Each row below holds a small network's activations on one input, seen along a few directions.
In each table, some parts of the input vary, and every possible input appears once, in random order.
Descriptions start from the smaller parts, as in this example, which fits no table here: one of 8 places around a ring, together with either a single point or one of 9 places around a ring or (one of 2 separate values, together with one of 6 places along a line).
Shared parts are said once, and a part with two or three values counts as separate values.

A family of inputs:
row 1: [-23  11  -8  13  -6  21  17 -29  23  22  23  -2   9  45 -10]
row 2: [ 13 -26 -13 -21  -1   7  14  29  -5 -11 -10  -1  13 -28  -7]
row 3: [ 45  13  -2   1   6  -5  -2  21  -5  -2  -8   4   2 -28   0]
row 4: [ 23   8  10   4  14 -23 -19  10 -12  -9  -4  10 -18 -28  12]
row 5: [ -4  14   0  10   0 -11   1  -6   7   9  17   5  -8   6  -3]
row 6: [-15  10   7   9   5 -16  -9 -12   2   5  10   5 -18   5   3]
row 7: [ -2 -25  -6 -22  12 -18   4  21   1 -11  14  12  -9 -25   2]
row 8: [ 11  12  -5   9 -15  14  13   1   0   8  -7  -9  14   2 -12]
row 9: [  8  13  -3   3 -19  22   5  -3  -6   3 -20 -18  17   3 -10]
row 10: [-12 -29   1 -21  18 -24  -6  14  -4 -16   6  12 -19 -25   8]
row 11: [-45   9   6  14   2   4   1 -36  17  16  23   5 -11  45   4]
row 12: [-23  10  -6   9 -20  39  13 -29   8  15  -3 -19  23  42  -8]
row 13: [ 10 -25 -10 -28  -4  14   7  26 -12 -15 -22  -9  16 -26  -6]
row 14: [-21   0  16   9   1 -18 -20 -15  -6  -3  -3  -1 -15  14   7]
row 15: [-18 -39   8 -22  17 -26 -16  12 -12 -25  -6   6 -16 -16  13]
row 16: [-20   9  -9  15 -17  32  20 -26  15  20   8 -10  19  42 -10]
row 17: [  8  13  -6   7  -4   2   9  -2   8  12   9  -2   2   5 -12]
row 18: [ 10 -25 -12 -24   9  -5  11  27   3  -7   5   4   1 -25  -7]
row 19: [-35  12  -2  15  -3   9   9 -31  22  19  30   4  -2  46   0]
row 20: [ 34  13   3   3   9 -18  -9  16  -7  -5   3  11  -8 -28   8]
row 21: [-50   1  13  14  -3   3 -10 -40  10  10  11   0  -9  53  10]
row 22: [ 17  -2  19   3  11 -25 -30   8 -19 -18 -17   4 -15 -20  16]
row 23: [ 43  12   0  -2  -8  15  -6  20 -16 -11 -35 -10  16 -28   1]
row 24: [ 46  12  -2   3  -4   7   2  24 -11  -6 -23  -2  14 -30   0]
Q: What do these inputs look like to the network?
A: one of 4 places along a line, together with one of 6 places along a line
Q: The inputs of row 20 and row 19 match in every part but the place on the line of 4. If row 24 is changed in the same way as row 20 into row 19, which row does it become?
A: row 16
Q: A walk changes only the place on the line of 6. It starts at row 9 and steps to row 8. List the rest of the walk in order.
A: row 17, row 5, row 6, row 14
Q: Change only the place on the line of 4 in row 12. List by row number the other rows that result.
A: row 9, row 13, row 23

A family of inputs:
row 25: [-18 -23   7  -6   7  -9  -6   1  -3  -8   6   7  -8   1  11]
row 26: [ 55   2 -10 -11  -7  18   9  36 -16  -6 -34  -8  20 -46  -8]
row 27: [-14 -18  -4 -10  10 -19   6   7   4   1  19  10 -13  -3  -5]
row 28: [-22 -17  -4 -14  14  -8   0   4   6  -6  12   9 -13  -6   3]
row 29: [ -8  -4  -8   3 -11  22  10  -8   2   4  -2  -6  19  17  -3]
row 30: [14 27 -1 15 -7 11  3 -4  9 14  7  2  5 13 -2]
row 31: [ -8   1 -12  -8  -7  22  21  -7  12   6   6  -4  14  11  -7]
row 32: [-11   0  11   8   6 -21 -10  -5  -3  -5   0   6 -17  -2  10]
row 33: [  4  10   6   6  14 -24 -11   0   2   3  15  15 -16  -4  11]
row 34: [  1   3   7   7  14 -20 -13  -9  -3  -2   8   8 -18  -5   9]
row 35: [ -5   2  -1   3  -8  17   4 -10   1   4 -13 -13  13  24  -4]
row 36: [-17 -17  12  -8  10 -12 -16  -4  -1  -9  -5   2 -12   6   7]
row 37: [ 45 -12  -2 -20   6 -16  -7  43 -18 -27 -20   1   4 -55   2]
row 38: [ -2  -1 -14   0 -11  14  21  -1  15  14  12  -6  12  11 -16]
row 39: [ -8  13   0   5 -14  16   0 -13  -3   8  -6 -13  12  15  -4]
row 40: [-18  -5   9  -4   2 -15 -17  -6  -8  -6   1   1 -17  -1   9]
row 41: [ 11  21   1  17  -5  14   2 -13   3  10   2  -6   6  11  -6]
row 42: [ -1  18   3  17 -12  11   4 -10   2   7  -7  -4   9  13  -6]
Q: The inputs of row 32 and row 42 match in every part but one. If row 40 is changed in the same way as row 32 into row 42, which row does it become?
A: row 39
Q: What do these inputs look like to the network?
A: one of 2 separate values, together with either a single point or one of 8 places along a line

A family of inputs:
row 43: [-26 -11  13   5  -1 -12 -10  -9  -6   2   0  -2 -11  17   0]
row 44: [  5  21  -9   1 -13  10  12   3  10  17  10  -6   5   3 -12]
row 45: [  2  10 -16   4 -12  11  20   1   3  11  13  -4  14  -2 -12]
row 46: [ -9  -8   0   3  -8  20   6 -10   2   1 -10  -4  10  11   8]
row 47: [ -2   6  -1  10 -17  15   1  -6  -6  12 -14 -14  14  16 -13]
row 48: [ 42 -21 -11 -25  -2  -3  11  39 -10 -14 -17  -4  12 -48 -18]
row 49: [-16 -13   0  -6   2  13  -3 -15   1  -1  -2  -3   0  11  10]
row 50: [ 3 14 -4  4 -3  7  9  2 15 11 13  9  2  9  2]
row 51: [-15   3  -8  -9 -15  25   9  -4   0   0 -14 -16  18   5 -13]
row 52: [  4   7   5  13  -5   3  -1 -10   5   1  -5  -2  11  26   5]
row 53: [ 32 -29  -8 -28  20 -11  -1  41  -7 -18  -6   4   2 -43   3]
row 54: [ -8  -1  -6   2 -18  21   7 -10  -2   6 -14 -17  15   4  -7]
row 55: [-23  -9  -3 -17   5  17  -1  -9   2  -8  -2  -3   2  12   4]
row 56: [ 31  10  11  -3  15 -15 -26  16 -20 -16 -17   4  -9 -37  20]
row 57: [ 7  9  3 19  0  8  1 -7  8  3  5  3  3 13  1]
row 58: [ 14   3  11   1   8 -33 -31  17 -21 -18 -20   8 -20 -39  15]
row 59: [-32 -18   7  -4  -3  -7  -4 -12  -4  -3  -1  -5 -12   7   6]
row 60: [-17   5   4   8  10 -21   1 -11   9   8  14   8 -19   3  -6]
row 61: [ -3  -1   6  11  -7  13   0  -6  -2   7 -10   0  10  23   1]
row 62: [ 42  21   8  -2  -7  -6 -12  16 -26 -14 -26  -6  -2 -40   2]
row 63: [ 17 -37  -8 -25  12 -29  -2  42 -12 -22  -8   6 -11 -43  -1]
row 64: [  9  17  -3  16 -11  10   4  -6   3   8   2 -12   6   8 -13]
row 65: [-10  -6   5   2   3   7  -8 -11  -3   5  -1   0   0  22   4]
row 66: [  6  14  -2  11 -15   7   1 -10   1   6  -8 -16  15  20  -9]
row 67: [-23  -9  -2  -1   3 -18   7  -3   3   1  25  11 -10  -2   0]
row 68: [-18  -4  13   6   1 -22 -11 -15   1  -3   5  -2  -9  20   4]
row 69: [-39 -15   3 -15   0  -4  -2  -6  -3 -11  -1  -4  -9   8   1]
row 70: [  1   4   4   9   9   1  -9 -13   6   2  14   4  -7  12   3]
row 71: [ 6 15 -3 14  5  4 12 -7 13 12  5  7 -2  9 -2]
row 72: [-17  -5  -2  -7  -5  24   7  -3   5  -7 -11  -2  13  12   2]
row 73: [ -2   1   5   3   5  -3 -10 -17   4   0   4  -2   2  25   8]
row 74: [ 38 -27  -6 -22   9  -4   8  43  -6 -18 -14   6  10 -42  -3]
row 75: [-15  -1  10  11   4 -18 -10 -11   4  -1  14   4 -16   7  -1]
row 76: [  8  23  -8  11  -5   7  15  -6   7  17   2  -8   0   4 -16]
row 77: [-3  9 -3 -6  6  1 -1 -3 13 10 22 10 -7  7  4]
row 78: [ 37  13  14   4   5  -7 -16  19 -20 -15 -25   6  -2 -36  16]
row 79: [ 0  2 -9  7 -2  9 18  1  8  5 16 10 10  4  3]
row 80: [-6 -3 -9 -3  8  2  8 -5  5  5 25 11  1  3  5]
row 81: [-19   3   3  -3   2 -18  -2  -2  11   7  22  10 -17   3  -1]
row 82: [ -1  10  -3   4  14  -2   2 -13  11  11  13   8 -11   8  -1]
Q: The inputs of row 52 and row 68 match in every part but one. If row 72 is changed in the same way as row 52 into row 68, which row does it become?
A: row 69
Q: The inputs of row 43 and row 61 match in every part but one. If row 59 is changed in the same way as row 43 into row 61, which row does it become?
A: row 46
Q: What do these inputs look like to the network?
A: one of 4 places along a line, together with either one of 2 separate values or one of 8 places along a line
Q: Change only the choice among 2 separate values in row 62. List by row number the other rows that result.
A: row 48
Q: Change only the choice among 2 separate values in row 56. List by row number the other rows that result.
A: row 53
Q: A walk changes only the place on the line of 4. It starts at row 67 and steps to row 80. List the rest of the walk in order.
A: row 79, row 45

A family of inputs:
row 83: [-21  15   6  14  -3   3  -4 -25   7  11  11  -1  -7  26   2]
row 84: [-31   0  10  10   6  -8  -9 -25   8   6  14   5 -14  31   8]
row 85: [ 28 -13 -13 -19  -6  17  13  27  -8 -10 -22 -10  20 -28 -11]
row 86: [  9 -12   9  -7  14 -24 -16  14 -11 -16  -3  10 -14 -24  13]
row 87: [ -4 -32   0 -22  16 -25  -5  23  -7 -17   3  11 -16 -31   6]
row 88: [ 34  10   4   3   0 -10  -9  18 -11  -6 -14   0  -1 -26   0]
row 89: [-14   0 -13   1 -20  35  23 -11  10  13  -1 -14  26  27 -14]
row 90: [ 38   4  -5  -6   0   6   2  22  -8  -5 -14  -2  10 -28  -2]
row 91: [ -4  19  -5  15 -12  24  13 -18  11  16   5  -5  14  27  -6]
row 92: [ -6  23   3  22  -9   7   1 -23   6  16   5  -5   3  27  -4]
row 93: [ 18   3   6  -4   7 -16 -12  15 -12 -11 -10   5 -10 -28   7]
row 94: [-46 -18   0  -7   6  -8   2 -18  13   4  24   5 -12  27   1]
Q: The inputs of row 87 and row 90 match in every part but one. If row 94 is changed in the same way as row 87 into row 90, which row does it become?
A: row 91
Q: What do these inputs look like to the network?
A: one of 2 separate values, together with one of 6 places along a line
